Each row below holds a small network's activations on one record, seen along a few directions.
After each row come some of the record's fields: J, W, D, E, K.
Other fields move the rows too, some of them a lot.
Strong random noise was added to every row along 10 fixed directions; ignore it. To show where, here is one row again and again, with new noise each time:
[ 253  -32   78   93   38   67  446  783  340  154  372  565  139   21
  211  -24  312  106 -313  210 -408 -148  346 -198]
[-259  183  548 -169 -169 -140 -226  153  128  -15  772  433  205 -869
    1  505  254    5 -340  289 -249  391   97 -897]
[-498 -304 -161  258 -186   93  185  402  229  299 -226 -137   74  139
 -305   42   43   55  316  185 -130  216  351 -328]
[ 844  804 -264 -586  561 -511 -285 -113  -16  -83   63  942  -77 -271
  120  235  -38 -476  -41 -219 -244  -58 -175  291]
[-545   40 -165  108  -29  -51  120    2 -149   98  152 -420 -389   94
 -625  -24 -440 -202  408   81  260  138  543 -199]
[-218   42  556 -130   94 -513 -310  -49  -34  149  407 -386 -497 -383
 -287  311 -313   -8  234  118   25   98  194 -426]
[ 604  103 -227  490  541  162  398  349  -56   73   19   82  -98  207
  385   -2   92  182  139  -49 -413 -226   18  490]
[ -43  187 -163  144  166   89 -328 -204 -368  -16  165  101   94   -9
 -523 -230    7   95   43 -209  194  220   92  -37]
[  25  484  -67  167 -110  208   56 -404 -428  132 -193 -269   40  323
 -213  182  -76  -42  317  -81  171   38   34  184]
[-271  266 -134 -168 -380   17  313  -62   68   22 -229  190  353 -190
  329  370   74 -264  187   76 -101  293 -163 -373]
[ 139  349 -239  -21 -242  117  203  339   69   81  118  586   90  232
 -219   80  194 -312 -144   98  -91  -95  498  -10]
[  12  517 -141 -281  288  -32  348 -249 -178  180 -137 -102   50  137
  -69   58 -341  -65  354  -41   94  105 -102   15]

[ 237  -60  224  293  506  148   11 -166  -70   22  290 -472 -159 -274
  139  416  -69  267  105  190 -274  -38 -167  153] : J: j2 / W: w3 / D: d4 / E: e4 / K: k1
[ 410  623  471 -312  109  213  546   59  165   39  692  280   19  -89
   61  514   29  -80 -480  550 -173 -222  255 -114] : J: j2 / W: w2 / D: d2 / E: e4 / K: k1
[-431  -84 -327   86  182 -190  -25 -320 -217  -91   89 -350 -278 -336
   10 -434 -702 -275  553 -358  479  364   36   29] : J: j2 / W: w1 / D: d4 / E: e3 / K: k1
[-435 -431 -165 -321  167   -8  333  214  274  -12  -34  100  420 -288
  133 -559 -170  276  -16  -63   64  257 -249 -408] : J: j1 / W: w3 / D: d3 / E: e2 / K: k2
[ -36  126 -199  303 -215  388 -296 -389 -392   29 -387  -99  278  233
 -193  191  252   31  211  -66  161  186  -40  249] : J: j1 / W: w3 / D: d4 / E: e2 / K: k1
[ 120   70 -824    3  560  -49  266  -33   35   98 -605  109  -70  486
 -120 -629 -405 -221  522 -453   94  114   10  602] : J: j2 / W: w2 / D: d3 / E: e1 / K: k1
[ 297 -296    8   97  175  -61   -4   16 -113  -68 -298 -224   53  182
  484 -325  102  390   32 -320  -65  -92 -419  232] : J: j1 / W: w3 / D: d3 / E: e2 / K: k1
[ -13 -218   -6  108 -210  -38 -185  248  113 -218  341  393   10 -283
   62 -118  147   -9 -390   -8   19  -11  101 -145] : J: j1 / W: w2 / D: d1 / E: e2 / K: k1
[ 446  -82  183  505  352  252  -38  198  100  310   39  -26  207   39
  221   32  334  407  -61  110 -375 -144  -93  239] : J: j1 / W: w1 / D: d1 / E: e2 / K: k2
[ 490  215    0 -357  887 -368  311 -143  -44 -259  396 -276 -574 -147
  253  -51 -612  -47  130  -50   65 -429 -336  499] : J: j2 / W: w2 / D: d2 / E: e4 / K: k2
[-342  -62   68 -302 -906   71  105   59   65  -74 -102  209  255  213
  -39  141  291 -165 -251   97  115  -90   55 -377] : J: j1 / W: w1 / D: d2 / E: e4 / K: k2
[ 255  147  182 -134   42  172  896  601  283  342  -15  -84 -196  589
  210  137  -76  187   53  312 -297 -594  339  161] : J: j2 / W: w3 / D: d4 / E: e4 / K: k2
[ 246 -739  350  566  -22 -424   17  605  343   23 -178 -375 -529   69
  444  -27  129  173   90   31 -330 -362   43  167] : J: j1 / W: w2 / D: d1 / E: e2 / K: k2
[-336 -149 -566  174  527  -61  650  214  139 -333  235 -358 -753 -180
 -170   67 -610 -426  299  267    1 -178  509   99] : J: j1 / W: w3 / D: d1 / E: e4 / K: k2
[-256   30  708   -4 -245  -93   24 -540  -47  234 -137 -872 -169  228
 -307  145 -190  257  171  172  361   42  -60 -208] : J: j2 / W: w2 / D: d2 / E: e4 / K: k1
[-147 -192  179   10 -128 -392  -77 -173  -84 -317  192 -281 -295 -298
  341  -81 -134  -83    3 -118  -39   67 -148 -351] : J: j2 / W: w1 / D: d2 / E: e4 / K: k2
[  42  144  259 -459   38 -136  357 -431 -267  -12 -348 -536  -48  368
  222  -96 -233  357   83 -185  276 -201 -522  -52] : J: j1 / W: w3 / D: d1 / E: e4 / K: k1
[ 400   73  223  -84  271 -122 -121  -89  270  189  -98  141  251 -395
  432  332   78  141   13  104 -265   88 -421  -52] : J: j1 / W: w1 / D: d1 / E: e2 / K: k1
[-478  -83 -246 -537 -205 -283 -280 -103    0   -6 -231 -109  -87  115
 -621  -65 -402 -265  291  -64  367  146  178 -243] : J: j2 / W: w1 / D: d4 / E: e3 / K: k1
[ 402 -134  288  -54  -29 -172 -356  140 -112 -263  330  417   50 -139
  269 -188  369  304 -441 -303 -158 -179 -359   29] : J: j2 / W: w2 / D: d2 / E: e4 / K: k2
[ 139  121  469 -246 -533  -47 -494 -132  -62  227 -118   44  246  -54
  247  346  259  132   14  -46   83  -73 -333   -9] : J: j1 / W: w3 / D: d4 / E: e2 / K: k1
[-133 -313  -65  -15  267    8 -403  -10   80   50 -114  123  211 -137
 -454   20  266  361  -98    6 -176  130 -202 -177] : J: j1 / W: w3 / D: d1 / E: e4 / K: k2
[ 236  347 -201 -406 -164  317 -221   81   37   79  -17  954  630  275
 -388 -337  380   55 -435  -59  160   56   17   14] : J: j2 / W: w2 / D: d2 / E: e4 / K: k1
[ 278  -28  166  165  -96  106 -312  -35   -8  -25  135   81   98    9
  170  -69  241   69 -164  -70   77  -74  -47  265] : J: j2 / W: w2 / D: d3 / E: e1 / K: k1
[ -75  -68  605    2 -566  294  -38  -59 -321   84  -57 -325  416  376
  196 -141  325  594 -231 -190   63  -65 -356 -219] : J: j2 / W: w2 / D: d3 / E: e1 / K: k2
[-115  133  272 -222 -388  -76   -6   60  -20 -235  522  304   49 -112
    8   66  139 -205 -398    3  122 -114  115 -322] : J: j2 / W: w2 / D: d2 / E: e4 / K: k2
[ 257  440  118 -114  482  345  300 -175 -179  166  482  173  383  -77
   58 -223 -180  205 -126    4  192  -29 -166  258] : J: j2 / W: w2 / D: d4 / E: e3 / K: k2
[-481  -31  193 -580 -514 -107  579  359   55 -176  623   24 -119   46
  -94 -423 -318  -98 -282   19  424 -237  421 -438] : J: j2 / W: w3 / D: d3 / E: e3 / K: k2
[ 321  -32  179   33   34   76   22  370  150  478 -165  121   73  834
 -433 -456  191  305 -147   24 -121 -306  453  292] : J: j2 / W: w2 / D: d3 / E: e1 / K: k2
[  69 -134   98   59   92   -7   71  209  255  202  213  -76 -258   86
 -258 -154 -230 -133   82  146  125 -159  417  241] : J: j2 / W: w2 / D: d3 / E: e1 / K: k1
[  66  233  782 -255  -46 -157 -222  158  -21  230  514  154   33 -386
  188  215  111  264 -314   38 -188   28  -75 -392] : J: j2 / W: w2 / D: d4 / E: e3 / K: k2
[-104 -268   19  264 -600  244  180   26  -43  -49 -207  135  348  354
   55 -385  398  107 -282  -71  101   88   60 -283] : J: j1 / W: w1 / D: d2 / E: e4 / K: k1
[-228 -209 -238  162   97  381  -10  504  330  210  143  232  194  -94
 -381  292  138  131  -15  362 -199   34  225  -42] : J: j1 / W: w2 / D: d1 / E: e2 / K: k1
[ 205 -175  240   54  470 -173  455  382  355  -87  399 -201 -313 -582
  970  452 -239   32  166  182 -377 -241 -228   60] : J: j1 / W: w3 / D: d3 / E: e2 / K: k1
[-520   44  -99   37 -694  237  457  -31   43 -303  453  -60   34 -396
   96  315 -158 -574  -79  258  274  162  364 -367] : J: j2 / W: w1 / D: d4 / E: e3 / K: k1
[ 118  133  100   14  232 -180   91  -28  -60 -123   70 -150 -206  -51
  330  150 -124  -45   44    5  -69 -157 -123   70] : J: j1 / W: w2 / D: d1 / E: e2 / K: k2
[  88 -201 -240  465  -71  255 -544  279  124   43  -20  441  -24   92
 -420  -42  407  -22 -191   33 -166   69  430  127] : J: j2 / W: w2 / D: d2 / E: e4 / K: k1
[ -41  218  340 -284 -486   17 -263  -67 -102  212  131   24   57  110
 -202  197  -61  -40   11   63  256 -212   66  107] : J: j2 / W: w2 / D: d4 / E: e3 / K: k2
[ 244 -321  -46  321  290  -11 -554  123  189   -3  -32   64  -59  -54
 -383  181  322  122  -64  131 -298 -112  -17  246] : J: j2 / W: w2 / D: d2 / E: e4 / K: k2

Which values does each new row have?
[ 530  731  696 -656  204 -515  -12 -295 -356   39  230 -215 -548  246
  139  339 -371  -43  -92  -32   69 -475  -64  124] : J: j1 / W: w2 / D: d1 / E: e2 / K: k2
[  84    2  310  531  -66  197   59   20 -492 -227  875   -9  -61  -33
  -35 -628  127  257 -493 -235  281  -60  295 -138] : J: j1 / W: w1 / D: d1 / E: e2 / K: k2
[  18 -262  175 -194 -556 -479 -329  190    3 -150 -132   97 -250   99
  109 -248  -82 -237  -39 -285  200 -226   77  -12] : J: j2 / W: w2 / D: d4 / E: e3 / K: k2
[ 342  956 -146 -102   49    6  124 -586 -423 -316  378  248 -102 -188
  100  316 -139 -495 -163  -41  109  -72   70  201] : J: j1 / W: w1 / D: d1 / E: e2 / K: k2
[-347   61 -503  209  207  500  -94  -79 -303 -293  471   90  148 -320
 -407   82 -107    3  -73   95   77  129   38   52] : J: j1 / W: w2 / D: d1 / E: e2 / K: k2
[-370  407   60 -197  476  313   43 -576 -471   -9   67 -348  263  -46
 -546  138  -40  415  -24  108   89  406 -196 -440] : J: j1 / W: w3 / D: d1 / E: e4 / K: k2
[ 281  -57   -3 -769 -118 -580 -611  104  248    8 -101  827  212  -72
  -71 -319   -5 -162 -283 -344  135  -57 -208  -54] : J: j2 / W: w2 / D: d4 / E: e3 / K: k1
[-160  -81    6  -96  -46   57  252  141   82   58   21   12  -56  279
 -502 -282   51  109 -178  153  127 -148  344 -195] : J: j1 / W: w3 / D: d1 / E: e4 / K: k2
[-748 -413 -117 -334 -298   53  524  624  588  339  -12 -131  219  -96
  -37  139 -275  -86  297  359  -45   71  200 -483] : J: j2 / W: w1 / D: d4 / E: e3 / K: k2
[  16 -339 -408  390 -191  256  161  445  127  -19 -614  149  281  486
  237  -60  544  202  -28  -71 -494   10 -118   78] : J: j2 / W: w2 / D: d2 / E: e4 / K: k2
[ 196 -225   72   76  -64 -298   81  167   -2 -253  144  -34 -316   47
  222 -358 -115  -37 -178 -104   94 -340   24  162] : J: j1 / W: w2 / D: d1 / E: e2 / K: k2
[-136 -233  -77  102 -288   -9  194   44  -32   26 -418  -51  207  201
  329 -403  137   97  -16 -207   44   68 -266  -71] : J: j1 / W: w2 / D: d1 / E: e2 / K: k2
[-232 -175 -145  -40 -491  216  199  627  492  514 -536  270  260  497
 -388  118  334 -100  -18  364 -220  -84  421 -143] : J: j1 / W: w2 / D: d1 / E: e2 / K: k2
[  70  -59  340  209 -298 -292 -144 -192 -175 -441  251 -269 -476 -172
  199  114   88 -272 -215   13   17  -78   99 -119] : J: j2 / W: w2 / D: d2 / E: e4 / K: k2
[ 102  246 -784  -65  640  -80   32  -22 -312 -538   89  421 -165 -294
  189 -109 -242 -328   37 -301 -137  170 -142  189] : J: j1 / W: w2 / D: d1 / E: e2 / K: k2
[ -67  -92   -1  208 -770  171  661  176   22 -520  412   83  -46   45
  760  -50  120 -390 -294   80  249 -270  180   13] : J: j2 / W: w2 / D: d2 / E: e4 / K: k1
[ 496  496  -96 -279  303 -180   33 -143 -597 -508  661  339 -491  219
 -135 -537 -203  -58 -468 -450  292 -526  146  302] : J: j1 / W: w3 / D: d1 / E: e4 / K: k2
[ 223 -144 -307  116  450 -105  366  103   59  221 -300 -459 -372  514
 -152 -436 -499   41  417  -61  177 -216  204  441] : J: j1 / W: w1 / D: d1 / E: e2 / K: k1
[-453  -20  -42  352   12  363 -165 -399 -443 -451  261 -152  326 -488
   -3  -55  194  377  -94 -141   28  557 -408 -395] : J: j2 / W: w2 / D: d2 / E: e4 / K: k2
